Each row below holds a small network's activations on one input, seen along a few directions.
In each table, some parts of the input vary, and every possible input appears once, in random order.
A made-up example of a description, with smaller parts first: one of 4 places along a line, together with either a single point or one of 11 places around a ring or (one of 2 separate values, together with one of 8 places around a ring).
Shared parts are said once, and a part with two or three values counts as separate values.
(in the rows, 128 means zero)

Other details of the inputs shift rows strongly along two fixed directions, in all tables alike. That doesn't count.
These rows show it; all are for the same input, with only those details redrawn:
[177 113 129 131 161 97 108 116 63 185 154]
[125 138 141 115 142 146 116 140 141 143 168]
[143 147 126 166 59 143 200 106 134 85 84]
[164 132 124 164 87 121 178 100 94 119 96]
[151 125 135 121 155 120 108 128 100 167 164]
[133 149 129 160 62 152 197 111 143 85 93]
[96 152 147 103 135 171 117 154 183 124 180]

Table:
R1: [131 147 123 165 60 147 206 116 111 83 72]
R2: [135 103 127 98 154 113 113 103 122 198 128]
R3: [148 116 129 117 155 120 119 139 107 158 134]
R4: [73 134 143 109 149 182 96 142 174 109 165]
R5: [168 112 116 138 159 93 94 112 61 173 161]
R6: [129 103 128 116 179 113 91 130 112 150 116]
R7: [137 118 128 114 161 90 118 150 122 149 121]
R8: [92 150 147 107 127 175 128 150 197 108 175]
R9: [165 136 116 133 145 89 97 140 48 176 159]
R10: [109 129 119 149 88 127 172 117 158 67 44]
R11: [159 103 115 164 105 105 169 101 124 105 73]
R12: [72 130 139 84 128 152 131 133 222 145 127]
R13: [155 117 132 116 154 120 118 132 117 157 139]
R14: [90 166 140 106 115 169 122 155 189 102 181]
R15: [138 98 127 119 174 127 92 121 103 150 127]
R16: [95 167 140 102 123 163 111 159 173 119 185]
R17: [99 167 135 103 123 153 105 166 172 111 190]
R18: [121 126 135 107 159 125 121 160 133 143 125]
R19: [124 133 122 135 122 125 104 133 116 118 157]
R20: [94 114 140 117 139 148 120 144 193 101 132]
R21: [83 119 139 102 157 134 102 159 205 105 148]
R22: [131 125 124 127 156 124 84 121 80 149 153]
R23: [179 95 127 123 176 79 107 124 88 176 131]
R24: [115 128 128 123 141 137 90 130 114 126 160]
R25: [142 93 129 125 163 125 102 121 113 140 126]
R26: [107 117 133 107 163 152 98 134 141 131 130]
R27: [84 162 128 114 114 163 106 158 184 94 180]
R28: [123 129 136 103 156 108 113 156 164 136 140]
R29: [164 79 124 132 180 87 91 117 82 162 117]
R30: [146 102 118 157 109 93 155 108 120 94 60]
R31: [102 151 125 117 138 142 85 144 118 124 156]
R32: [165 144 111 171 67 108 185 106 64 114 86]
R33: [125 121 118 153 87 115 181 119 174 72 70]
R34: [95 143 140 103 131 166 138 161 167 113 130]
R35: [173 153 111 167 65 102 170 111 76 108 96]
R36: [133 118 120 152 90 145 175 109 158 86 87]
R37: [118 111 136 130 148 141 107 123 134 132 159]
R38: [175 82 116 146 165 80 109 102 58 160 89]
R39: [133 149 129 160 62 152 197 111 143 85 93]
R40: [120 137 123 164 69 143 165 107 133 76 107]
R41: [149 110 113 148 80 77 188 80 120 140 37]
R42: [77 149 141 92 144 140 126 180 192 106 130]
R43: [126 131 121 168 70 153 187 100 150 76 95]
R44: [74 126 136 97 164 143 94 158 194 105 137]
R45: [140 128 131 126 146 125 119 133 97 159 152]
R46: [76 183 134 102 109 167 117 180 160 101 169]
R47: [66 147 140 92 114 175 134 120 206 146 152]
R48: [135 104 131 134 155 130 100 116 103 141 144]
R49: [178 102 127 123 171 80 108 127 85 179 129]
R50: [110 156 114 163 56 149 161 115 124 60 87]
R51: [169 111 115 144 156 85 78 116 37 162 144]
R52: [148 145 108 153 55 100 172 79 85 146 86]
R53: [116 153 114 167 55 151 176 97 114 65 70]
R54: [133 148 126 123 136 123 114 144 78 151 155]
R55: [172 79 123 132 178 95 97 110 77 170 131]
R56: [152 118 115 175 90 124 168 80 71 105 61]
R57: [97 136 139 92 155 129 114 166 206 116 154]
R58: [158 108 130 111 168 115 108 131 115 162 149]
R59: [143 112 131 113 169 103 109 149 113 163 134]
R60: [71 161 135 86 112 161 117 124 184 154 168]
Question: Changing only one part turns R13 into R28. The same change can be made to R34. Which row results?
Answer: R42
Question: Describe the family of inputs behind these rows.
Answer: one of 6 places along a line, together with either a single point or one of 9 places along a line
Question: A walk changes only the place on the line of 9. It starts at R53 and steps to R22. List the rest of the walk in order.
Answer: R24, R40, R5, R14, R16, R32, R54
Question: Which other rows agree with R29 in the place on the line of 6? List them by row number.
Answer: R6, R11, R12, R18, R20, R23, R38, R49, R59
Question: Which other rows agree with R4 in the place on the line of 6? List them by row number.
Answer: R1, R8, R37, R39, R43, R45, R47, R48, R56

Table:
R61: [83 162 138 97 116 170 120 144 177 128 166]
R62: [189 108 109 153 154 63 107 112 15 168 110]
R63: [142 130 133 85 199 95 58 161 93 201 193]
R64: [129 121 120 156 88 124 159 105 127 94 84]
R65: [125 142 118 157 79 141 160 102 107 101 95]
R66: [84 130 144 93 145 157 128 156 212 122 142]
R67: [201 90 119 155 155 66 122 90 38 180 114]
R68: [205 105 112 159 150 73 114 113 22 162 123]
R69: [134 140 119 159 84 125 158 127 109 84 92]
R70: [137 144 122 150 73 138 179 105 117 118 104]
R71: [77 153 138 111 120 178 108 145 169 109 167]
R72: [85 161 141 97 128 159 125 174 192 115 172]
R73: [144 109 122 154 104 130 166 111 136 89 76]
R74: [81 147 139 90 131 153 115 149 203 128 154]
R75: [142 103 132 101 200 111 59 138 111 180 189]
R76: [139 125 138 106 185 128 70 135 92 188 201]
R77: [132 88 134 95 218 102 53 144 106 183 163]
R78: [89 160 146 106 135 167 114 172 186 101 178]
R79: [126 126 116 153 91 122 160 103 127 97 79]
R80: [142 139 121 161 77 148 164 103 110 98 108]
R81: [86 128 148 100 153 164 117 156 206 108 150]
R82: [138 127 122 147 85 119 180 106 139 116 88]
R83: [136 121 123 138 97 117 174 111 143 111 63]
R84: [126 114 119 149 106 122 162 109 133 93 62]
Question: Changing only one part turns R75 into R64. The same change can be made to R68. Which row results?
Answer: R69
Question: Describe the family of inputs behind these rows.
Answer: one of 4 places along a line, together with one of 6 places along a line
Question: Change only the place on the line of 6 in R70. List by row number the other rows that result.
Answer: R61, R65, R71, R76, R80

Table:
R85: [170 94 120 153 126 98 152 89 106 139 89]
R86: [133 157 131 141 89 133 157 135 124 109 124]
R87: [142 119 120 149 97 98 172 110 128 111 61]
R88: [72 167 144 85 143 180 88 159 182 131 194]
R89: [98 101 133 108 205 141 43 172 146 113 164]
R90: [157 128 123 146 104 127 137 103 82 147 132]
R91: [139 125 128 150 91 115 185 119 150 93 64]
R92: [66 142 136 92 127 161 123 155 220 104 132]
R93: [162 138 106 159 81 101 158 101 60 136 91]
R94: [152 113 115 157 90 109 183 84 110 109 45]
R95: [72 174 138 103 105 168 122 162 190 103 171]
R96: [109 143 132 119 131 152 115 130 125 147 167]
R97: [146 82 139 88 217 101 57 128 106 209 176]
R98: [147 112 127 129 131 109 154 135 139 123 96]
R99: [201 101 122 134 188 78 74 102 21 220 184]
R100: [109 141 124 158 115 153 122 140 115 47 128]
R101: [153 138 129 114 160 115 104 152 95 168 179]
R102: [76 130 136 120 104 167 157 127 205 93 109]
Question: Changing only one part turns R86 into R91. The same change can be made to R93. Which row results?
Answer: R92
Question: Describe the family of inputs behind these rows.
Answer: one of 2 separate values, together with either a single point or one of 8 places along a line
Question: Change only the choice among 2 separate values in R90. List by row number the other rows that result.
Answer: R97

Table:
R103: [145 96 124 127 150 126 104 125 131 120 113]
R104: [113 157 139 99 174 130 79 179 132 146 211]
R105: [167 131 120 141 118 121 113 116 74 134 145]
R106: [140 149 135 126 129 132 119 158 108 124 162]
R107: [174 118 119 139 89 105 165 89 104 149 95]
R108: [135 138 135 102 141 105 136 144 148 166 152]
R109: [124 112 151 129 142 163 154 106 164 157 165]
R110: [140 124 121 133 98 123 160 82 110 145 86]
R111: [99 129 131 103 135 117 133 137 142 172 141]
R112: [150 87 118 147 150 95 99 98 79 139 90]
R113: [129 149 138 124 73 140 194 137 175 108 99]
R114: [76 128 134 77 167 141 76 131 172 184 190]
R115: [160 131 117 138 136 107 97 122 76 146 164]
R116: [187 56 131 172 180 99 129 89 65 154 124]
R117: [103 148 120 144 100 136 141 140 106 106 131]
R118: [94 116 125 139 121 125 144 141 152 88 93]
R119: [168 120 131 110 150 104 131 132 101 190 129]
R120: [96 142 127 133 65 155 174 94 168 109 84]
R121: [102 131 143 80 174 125 93 151 140 194 167]
R122: [142 126 120 144 132 119 93 104 57 149 137]
R123: [96 149 147 88 183 149 70 170 116 151 195]
R124: [161 100 125 129 164 105 117 146 106 134 106]
R125: [115 131 116 140 121 128 99 114 88 136 152]
R126: [105 147 129 121 127 161 100 125 116 119 150]
R127: [133 123 144 167 109 171 155 110 122 105 162]
R128: [146 128 123 125 120 92 128 105 128 165 136]
R129: [133 113 137 114 155 120 116 162 150 109 126]
R130: [121 120 131 152 106 129 172 125 133 74 53]
R131: [142 103 116 163 106 120 154 88 105 89 50]
R132: [80 121 145 94 188 142 74 172 170 130 152]
R133: [128 133 133 97 153 130 134 141 137 173 138]
R134: [151 144 112 161 99 106 125 110 91 118 133]
R135: [149 138 117 147 94 147 133 116 102 108 127]
R136: [130 112 136 108 196 89 72 166 137 151 164]
R137: [166 115 122 120 124 117 134 103 110 174 118]
R138: [163 149 121 162 82 135 170 132 90 98 98]
R139: [137 98 132 98 191 116 60 144 134 149 165]
R140: [129 141 128 136 143 121 101 139 72 147 145]
R141: [71 161 140 95 92 171 150 139 242 100 154]
R142: [47 128 131 115 120 172 115 141 219 70 127]
R143: [151 157 119 162 91 101 153 131 94 104 121]
R144: [130 151 127 129 93 108 173 132 163 132 114]
R145: [180 103 113 127 147 93 127 84 62 198 112]
R146: [123 137 135 115 113 131 163 124 135 143 100]
R147: [75 135 133 111 121 161 122 150 227 64 138]
R148: [150 151 117 162 89 136 174 124 82 95 93]
R149: [101 135 130 135 109 160 169 147 184 57 78]
R150: [163 109 110 174 102 80 151 92 108 96 70]
R151: [97 163 119 143 70 189 156 124 156 68 119]
R152: [75 130 131 108 132 182 119 144 211 73 122]
R153: [138 111 131 121 164 97 109 154 138 121 133]
Question: Changing only one part turns R116 into R109. The same change can be made to R124. Which row results?
Answer: R119
Question: Changing only one part turns R105 into R139. The same change can be made to R117. Which row results?
Answer: R118
Question: Describe the family of inputs behind these rows.
Answer: one of 3 separate values, together with either a single point or (one of 2 separate values, together with one of 8 places along a line)
Question: Change only the choice among 3 separate values in R143. List by row number the other rows that result.
Answer: R136, R144
Question: Change only the place on the line of 8 in R112. List by row number the other rows that result.
Answer: R103, R131, R139, R142, R147, R150, R152
Question: Change only the choice among 2 separate values in R121. List by row number the other rows that result.
Answer: R120
Question: Change only the place on the line of 8 in R137. List by row number the other rows that result.
Answer: R107, R110, R114, R120, R128, R141, R145
